Each row below holds a small network's activations on one input, seen along a few directions.
In each table, some parts of the input vary, and every possible input appears once, in random order.
A made-up example of a description, with smaller parts first: line(6) and (point or line(11) or (values(2) and ring(8))).
Shared parts are said once, and a part with two or three values counts as separate values.

Other details of the inputs vary at random and push rows far along three fixed directions, the same in every table; ignore that.

Table:
row 1: [-0.98, -0.50, 1.27, -2.04, 1.50, -0.05, -0.02, 2.02, -4.61, -1.72, 3.93]
row 2: [0.54, 2.67, -0.09, -1.29, 0.67, -0.25, 0.43, -0.75, -3.82, -1.63, 4.18]
row 3: [-0.34, 0.67, 3.33, -0.47, 0.21, 0.79, -0.38, 1.89, -1.64, 0.67, 0.97]
row 4: [-1.58, -1.15, 1.51, -2.78, 2.13, -1.05, 1.43, 1.84, -2.66, -1.77, 4.00]
row 5: [1.02, 2.94, 1.79, 0.68, -0.39, 0.12, -0.34, -0.95, -1.12, 0.19, 1.19]
row 6: [0.65, -0.12, -1.59, 0.92, -2.31, 0.31, -0.05, -1.32, 2.27, 1.35, -4.06]
row 7: [2.49, 3.69, -2.33, 1.00, 2.36, -2.61, -2.03, -2.93, 3.06, -0.74, 1.96]
row 8: [-0.96, -3.88, -2.19, -1.62, -1.01, 1.98, 0.26, 0.70, -3.92, -1.87, 0.96]
row 9: [1.20, -0.74, -2.68, 0.13, -1.24, -1.75, 1.01, -2.19, 2.72, -0.32, -2.33]
row 10: [-2.09, -1.30, 1.62, -2.38, 2.71, 3.47, -2.25, 3.99, -2.21, -0.10, 3.27]
row 11: [1.62, 3.27, -0.83, -0.07, 0.53, -3.51, 1.19, -1.82, 1.76, -0.16, 1.62]
row 12: [-1.48, -3.85, -0.02, -1.43, -0.85, 3.32, 0.09, 1.92, -3.54, -0.48, -0.30]
row 13: [0.83, 6.28, 6.63, 3.84, 2.65, -3.66, -0.26, 0.87, 2.87, 4.00, 1.54]
row 14: [1.20, -0.32, -1.95, -0.02, -0.93, 1.83, -2.50, -1.31, 4.41, 0.70, -3.06]
row 15: [1.41, 0.41, -3.74, 1.21, -0.71, -3.84, 1.60, -4.14, 4.30, -1.00, -2.23]
row 16: [1.58, -0.22, -4.34, -2.10, -1.39, -0.29, 0.72, -3.28, -2.81, -3.60, 1.69]
row 17: [-1.26, -0.41, 0.52, 0.93, 3.02, 1.14, -2.60, 1.82, 0.05, 0.15, 2.10]
row 18: [0.16, -1.10, 1.04, 1.28, -2.61, 2.58, -0.65, -0.14, 1.51, 2.19, -4.72]
row 19: [-1.02, -2.70, -0.81, 1.04, -1.03, 1.08, -0.24, 0.72, -0.48, 0.37, -2.22]
row 20: [-1.85, 3.85, 7.74, 7.27, 3.34, 0.23, -1.66, 2.80, -0.59, 5.59, 0.02]
row 21: [-0.85, -2.32, -0.24, 0.14, -0.98, 1.17, 0.40, 1.06, 0.28, 0.29, -2.39]
row 22: [-0.36, -1.55, -0.27, 1.03, -2.17, 2.79, -0.13, 0.33, 0.58, 2.12, -4.21]
row 23: [2.40, 1.34, -2.60, -0.27, -2.68, -1.62, 0.79, -3.00, 3.19, -1.07, -2.29]
row 24: [-2.55, -4.37, 1.21, 2.03, -0.72, 2.29, 0.27, 2.56, 1.47, 2.48, -4.06]
row 25: [2.55, 3.98, -1.76, -1.40, 0.86, -3.92, 1.47, -2.28, -0.28, -2.41, 3.59]
row 26: [-1.56, -2.82, -1.31, -4.56, -0.37, 0.61, 1.89, 1.20, -1.91, -2.33, 1.80]
row 27: [-1.47, -3.36, -0.50, 1.48, -1.14, 1.57, 0.28, 1.40, 0.72, 0.83, -3.36]
row 28: [0.70, 1.62, 0.59, -2.57, 0.57, -2.71, 1.27, -1.00, 0.42, -1.72, 2.43]
Each input here is: line(4) and (point or line(6)).
The inputs of row 1 and row 19 match in every part but the line(4) part. If row 21 is changed in the same way as row 1 into row 19, which row does it become?
Answer: row 27
Which other rows agree with row 11 in the line(4) part? List them by row number.
Answer: row 2, row 6, row 10, row 22, row 25, row 26
Change only the line(6) part in row 13. List by row number the other rows that result.
Answer: row 3, row 5, row 18, row 23, row 28
Change only the line(4) part in row 10. List by row number the other rows that result.
Answer: row 7, row 14, row 17
